Each row below holds a small network's activations on one input, seen along a few directions.
In each table, some parts of the input vary, and every possible input appears once, in random order.
Descriptions start from the smaller parts, as in this example, which fits no table here: one of 3 separate values, together with either a single point or one of 9 places around a ring or (one of 5 places around a ring, together with one of 6 places along a line).
Shared parts are said once, and a part with two or three values counts as separate values.

Other details of the inputs vary at random and push rows far along three fixed directions, the same in every table; ignore that.

Table:
R1: [ -2  -4   1   9  -9 -25  10  13 -33  13  -4  -4  -4  19]
R2: [ -5  12 -15   4 -21  11 -15  -4 -16 -18  -1 -34 -10  -4]
R3: [-11 -28  -1  11  -9 -53  11 -18 -27  40  -9  24  -1  15]
R4: [ 15   1   7 -24  35  25  25  41  20  -3  -5 -13   2 -12]
R5: [-10 -17  -7  13 -18 -12  17   8 -39  13 -13 -10  -3  23]
R6: [-14 -24   0  11 -17 -37  10  -5 -30  24  -1   5  11  24]
R7: [-13  13  -9   4 -29   6 -35 -45  -2 -24  -9  14  15 -12]
R8: [ -1 -18   2  12  13 -28  28   1  13  32  -3  19  -6   8]
R9: [-16 -27  -1  15 -20 -47  10 -21 -24  30  -3  20  19  24]
R10: [ 10   6   9 -12  17   7 -17 -16  42   2   3  31  -3 -11]
R11: [  3  37  -6   2 -16  36 -33  -6  -4 -48   3 -32   4 -11]
R12: [ 2 -6 -2  5  2 -7 13 -5  2 13 -2 -5 -8  0]
R13: [ 13  15  -3 -32  23  18  -5  11  26 -15  -2   5   7 -21]
R14: [-11   7 -16  11 -25  -6 -25 -15  -5  -9  -6  -2   8   6]
R15: [ -2  -4 -20   7  -2  -6  19  36 -39 -10   2 -37   5  10]
R16: [ -9  -9  -3  10 -10 -29  -3 -19  16  20  -7  32   7   5]
R17: [-11  16  -4   4  -8  20 -43 -22   4 -33   2 -12   2 -15]
R18: [ -1   7 -13   1  -3   7 -13  13 -21 -11   3 -30 -19   8]
R19: [ 19  25   0 -32  28  46   8  29  47 -27   1 -15   1 -31]
R20: [  7  14  -1 -11   2  18 -24 -17   7 -15   5 -10 -11 -15]
R21: [ -3  11  -1   4   5  20 -24 -14  14 -21   2 -10  -1 -11]
R22: [  5   2   5   6  -6  -7  -6 -26  26  -2  -2  36   6 -12]
R23: [ -7   6   1  -2 -15  -8 -16 -33  22  -5   8  19  13  -8]
R24: [  9   9 -10  -6  15  17  21  37  -3 -19   9 -30  -1  -8]
R25: [ -5 -14  -5   3 -14  -7  14  30 -43   8   5 -37  -9  28]
R26: [  5  -2  -1   8  -9  13  -2  15 -21 -13  -4 -18  -6   8]
R27: [-10 -13  -2  14  -9 -21  18  10 -31  11   0 -13   1  27]
R28: [-10   2 -10  11 -17   0 -27 -12  -8 -10  -7  -5   7   8]
R29: [ -9   8   9  -2  -4  -2 -24 -27   7 -16   7  17   9  -7]
R30: [ 13 -13  10 -10  20  14  39  40  -5  20  -1 -11 -27  12]
R31: [  2  -6  -5   6  -1   9  10  15 -24   2  -3 -37 -13   9]
R32: [  7 -10  10 -24  32 -16  21   6  31  22  -7  41  13 -14]
R33: [ 3 -8  8  2 19  0 18 -8 29 27 -2 32  3 -1]
R34: [-15  -8  -6  14  -9 -34  -4 -25   7  15  -3  25   4   0]
R35: [  1   7  12   8   1 -11 -11 -29  16  -2  -3  29  16  -7]
R36: [ -2  26 -14  -7  -3  34 -34   0  -6 -56   8 -31  14 -24]
R37: [ -6 -10 -13  11 -22  -6  25  21 -38  10 -10 -23 -11  23]
R38: [ 17   5  -2 -22  30  27  30  42  20  -5  -6 -21   2  -9]
R39: [ 12  -8  15 -14  43   0  25  21  27   5   8  21   3 -19]
R40: [  8  -5  23 -11  23  16   9 -14  40   6  -3  35  -2 -17]
R41: [ -7  -8  -4  22 -19 -45  18  -4 -27  23  -9  12   9  21]
R42: [ 18   0  21  -6  27 -13  17  -3  29  21   3  36  -4  -3]
R43: [-16  15  -8   3 -34  -9 -42 -54   6 -22   5  15  25  -9]
R44: [  5  15  17  -7  17   8  -7 -36  58 -10  12  38  10 -23]
R45: [ -1  34  -7 -12 -13  34 -40  -7  -8 -48  14 -30  -6  -6]
R46: [  1 -14  -7  -2  -9 -17  19  25 -36  18   7 -24 -10  29]
R47: [  9  11  11 -13  23  44  -2  17  23  -7   6  -6 -15 -10]
R48: [ -5  15  -2  -4 -11  20 -41 -27  -2 -28   1 -13  -2 -19]
R49: [ -3   6   5  -1   9  11 -21 -10  15 -12   3   1  -6 -12]
R50: [ 12 -13   5  -6  34   5  41  51  -6   7   7 -19  -6   1]
R51: [  8 -15   8  -4  12  13  35  39 -16  15  -5 -17 -23  14]
R52: [ -3  10   1   4 -19   5 -42 -38   3 -27  -4  23  12 -15]
R53: [ -5 -24   2  12 -11 -24  20   6 -23  31  -2  -7   3  15]
R54: [  8  -4  22   4  20 -12  13  -6  22  15  -1  31   5  -3]
R55: [  7 -17   8  -2  18  -8  22  26   6  29  -2   8 -15  16]
R56: [  3 -11  17 -10  12 -15   5 -17  23  21  10  33   5  -1]
R57: [ -4   0  -5  14 -17 -10   8  31 -53  -2  -5 -36  -9  25]
R58: [ -6   4 -15 -13  -6   4  -5  26 -28 -17 -12 -25  11   0]
R59: [ -4  30  -4   6 -23   6 -32 -25   5 -31   1   0   9 -13]
R60: [ -1 -18   9   3  20 -25  16   2   8  30   0  23 -11   6]
R61: [ 10  17  11 -18  23  43 -12   0  36  -9   8   9 -12 -18]
R62: [-11  -9  -2  11  -5 -10  -1 -15  -5  18  -6  20   8   9]
R63: [ -1  17  -6   0 -23  13 -44 -26  -9 -33  -1   4   4 -11]
R64: [ 30  11  16 -16  29  35   2   6  41 -11   8  14 -16 -17]
R65: [  8  -7  17  -5  11  -9  15 -15  43  26   7  29   1 -18]
R66: [  0   7 -10   1 -17  21  10  22 -18 -12  -4 -31 -17   6]
R67: [-18  -4  -8  10 -25 -21 -38 -28 -13  -3  -8  17  13   5]
R68: [ -2  -1  -4  -3 -18  -9 -13  -7 -19   6   5 -10  -2   2]
R69: [  6 -11  11   1  20 -10  13 -24  32  22  -2  28   2 -12]
R70: [ 20  -7   2   6  13  17  33  36  -3   4  -1 -20 -15  13]
R71: [  6  14  -9 -18   9  31  -4  24   3 -26  -7 -27  10 -12]
R72: [ -3  21   0  -9 -20  34 -45 -14  -4 -36   9 -29   0 -21]
R73: [ 11 -14  24 -12  21 -10  13 -10  33  32   7  33  -3 -13]
R74: [-11  19 -20   6 -27  24 -19   9 -21 -19   0 -33  -8   5]
R75: [ 21  19   9 -27  43  43   4  32  31 -28  17 -12  -9 -30]
R76: [-14  -5 -14  14 -37 -17 -12 -11 -37   3  -3 -22  10  10]
R77: [ -9 -12   5   6   3  -9   2 -11   3  22  -5  27   5   4]
R78: [-10  15 -21   0 -24  16 -28   2 -35 -15   0 -26  -8  11]
R79: [ -8 -15   3   9  -2 -19  -6  -9   3  17  -7  21   6  10]
R80: [-16   6  -4  11 -20 -20 -20 -37  -4 -11   2  16  20   3]
R81: [ 10   5  15  -7  25  29  19  32  10  -9  12 -27 -16   5]
R82: [ -5  -3 -17  19 -32   1  -8  12 -52 -16  -9 -33  -1  21]
R83: [ 17  -9   7 -12  21  16  37  38  -3  18   0 -12 -29  12]
R84: [ -3  -1  -2   2 -18  13  -7  16 -30  -6   4 -42  -6   5]
R85: [-14 -29  -1  17 -12 -47  10 -18 -30  34 -11  14   4  15]
R86: [ -9 -12  -6  14 -10 -27  -6 -21   4  18  -9  25  13  11]
R87: [ 15  -9   6  -2  10  10  38  36   2  23   7 -28 -16   7]
R88: [ 10 -12   1   6  25   7  37  38   3  18   1 -25 -20  13]
R89: [-17   0 -12  14 -29 -26   2  -2 -30  -1   2 -11   3  19]
R90: [11 -4 12 -7 16 10 16  0 29  8 10  5  3 -1]
R91: [ -1  -6  -4  15 -18 -21  -2 -23  -1   4  -7  28  10   2]
R92: [-11   4 -14  -4  -8 -28 -25 -24 -14 -14   3  23  22 -13]
R93: [ -7   6  12  -5   2 -11 -19 -33  17  -5   7  33   8  -8]
R94: [ 11   6  -7 -19  18  16  29  40  11  -2  -7 -20   3  -6]
R95: [-11  -4  -8  11 -11 -13   2 -15  -1  19  -5  20   6   7]
R96: [  3  -7   4  -4  22 -22  25   1  29  11   6  33  12 -18]
Description of these inputs: one of 8 places along a line, together with either one of 2 separate values or one of 10 places around a ring.
Changing only the place on the line of 8 turns R55 into R10. The same change can be made to R75. Which row results? -> R92
Changing only the place on the line of 8 turns R54 into R11. The same change can be made to R79. Which row results? -> R86
Change only the place on the ring of 10 in R29. List by row number the other rows that result. -> R25, R47, R48, R49, R51, R52, R57, R67, R72
A walk changes only the place on the line of 8. It starts at R18 and steps to R60. List the rest of the walk in order. -> R49, R17, R21, R88, R8, R34
List by row number the other rows that have the place on the line of 8 in common with R59. -> R2, R16, R19, R22, R23, R34, R65, R66, R74, R89, R96
Change only the choice among 2 separate values in R50. List by row number the other rows that result. -> R4
Change only the choice among 2 separate values in R94. List by row number the other rows that result. -> R24
A walk changes only the place on the ring of 10. It starts at R21 and steps to R28. List the rest of the walk in order. -> R62, R5, R82, R35, R27, R9, R53, R31

Table:
R97: [-15 -19  -6  14  -9 -22   2   3 -28  19  -6   6   0  22]
R98: [ -8   4  -2   8 -13  -4  -6  -7  -8 -10   9  -9   7   4]
R99: [  4  -3   8   3  15  10   8 -12  32   3   5  11   1 -16]
R100: [ -5  21 -12 -15   5  -8 -32 -28  23 -33  -1  31  27 -32]
R101: [  0  -4  13 -10  20   3  -1 -15  32  16  -3  33   0  -5]
R102: [  0   5 -23  -9   7  14  14  54 -27 -17  -9 -40   4   9]
R103: [  3 -20   5   9   2 -24  46  16 -14  35  -8  10  -7  22]
R104: [-11 -13 -17  13 -30 -22   6   0 -30  15  -8 -16   3  13]
R105: [ 20  25  10  -6  25  40  -8   6  42 -25  10 -12 -17 -19]
R106: [ -3  10  -3  -2 -20  -1 -16 -15   5  -9   6  -2  10  -4]
R107: [ 18   8  21 -14  26  27   1  14  24 -10  13 -11  -9  -9]
R108: [ -3  20 -11   1 -14  40 -36  17 -27 -38  -2 -50 -11   6]
R109: [  8 -16   4  -2   0  -7  28  26 -20  23  -4  -2 -14  16]
R110: [ 16  10   8  -2  12  29  16  36   2 -13  11 -43 -14   7]
R111: [-20  -6 -20   8 -42 -20 -32 -24 -43  -3  -8 -11  10   4]
R112: [ -7  -8  -2  12  -7 -31 -10 -12 -20  10  -3  12  -2  10]
R113: [ -4 -28   6   2  10 -28  30   2  -9  41  -6  12  -3  10]
R114: [  3  -6   1 -15  27 -12  13  -3  31   3  -7  30  24 -29]
R115: [ -5  -8   0  15  -8 -17  -4 -22   2   7  -6  10  10  -3]
R116: [-17   4 -17  26 -48 -23 -26 -23 -52 -16 -13  -9  13  16]
R117: [-10   6  -7   1 -25  -1 -20 -15 -33 -12  -7  -5   3   6]
R118: [ -8  27 -24 -10 -23  17 -31   5 -32 -55  -8 -24  22 -15]
R119: [ 18  14  18 -14  26  48  -1  10  28 -23  11  -3 -15 -19]
R120: [-14 -15 -11   9 -14 -39  11   5 -43  25  -5  -2  -8  25]
R121: [  2 -20  11   4  23 -27  24   2   9  32   6  31 -10   6]
R122: [  0  -2  -9   3  -5  13  19  23 -18   3  -2 -42 -12   9]
R123: [ 14   2   7  -5  26  11  34  27  20  15   6 -10 -23   4]
R124: [ -4   0  -4  -6 -18  -4 -11   4 -22  -2   5 -17   1   8]
R125: [ -2 -12  16  -2  13 -18   4 -17  16  15  10  31   9  -3]
R126: [ -8 -15  -7  17  -4 -10  23  22 -19  19  -4 -10  -7  25]
R127: [  9   9 -10  -4  -4  37  10  42  -6  -8  -1 -47 -19  13]
R128: [  2   7   8   4  13  -2  -4 -23  37  -2   9  30  -1 -15]
R129: [  4  29  -2 -11  -6  42 -16   8   5 -37  12 -44  -4  -7]
R130: [ -2   7   8  -2   1   8 -39 -44  23 -16  -1  21  12 -28]
R131: [  9  12  14 -20  19  26  -4   2  23 -10  12  -7  -4 -11]
R132: [  3   1   5 -18  23 -20   7  -6  29   0   2  37  32 -22]
R133: [-19  11 -23  13 -45 -25 -37 -34 -24 -12  -4   3  10   3]
R134: [  5  -6  13   7   8  -5  17 -12  20   9   1  30   2  -4]
R135: [ 20   4   2  -5   4  31  31  43  -3  -1   1 -33 -22   8]
R136: [  8 -26  15   9  13 -26  35  16 -14  35  -8  19  -8  19]
R137: [ -8   5   3  -1  -3   9 -37 -43  19 -18   5  20  12 -27]
R138: [-12  -2  -5   8 -11 -12  -6 -20   4  11  -9  17   9   8]
R139: [  7 -12   7  -6  14 -20  14   0  15  29   2  27 -11   1]
R140: [ -5  14   3   7  -7   7 -38 -42  31 -17  -5  28  16 -14]
R141: [ 13  -9  10 -13  23  18  22  31  19  22   0   0 -18   6]
Changing only one part turns R132 into R102. The same change can be made to R131. Which row results? -> R101
What is each input in this table made of? -> one of 5 separate values, together with either a single point or (one of 2 separate values, together with one of 4 places along a line)
Change only the choice among 5 separate values in R136. List by row number the other rows that result. -> R107, R108, R112, R130
List by row number the other rows that have the choice among 5 separate values in common with R114. -> R99, R104, R111, R113, R115, R122, R130, R137
Change only the choice among 2 separate values in R119. List by row number the other rows that result. -> R134
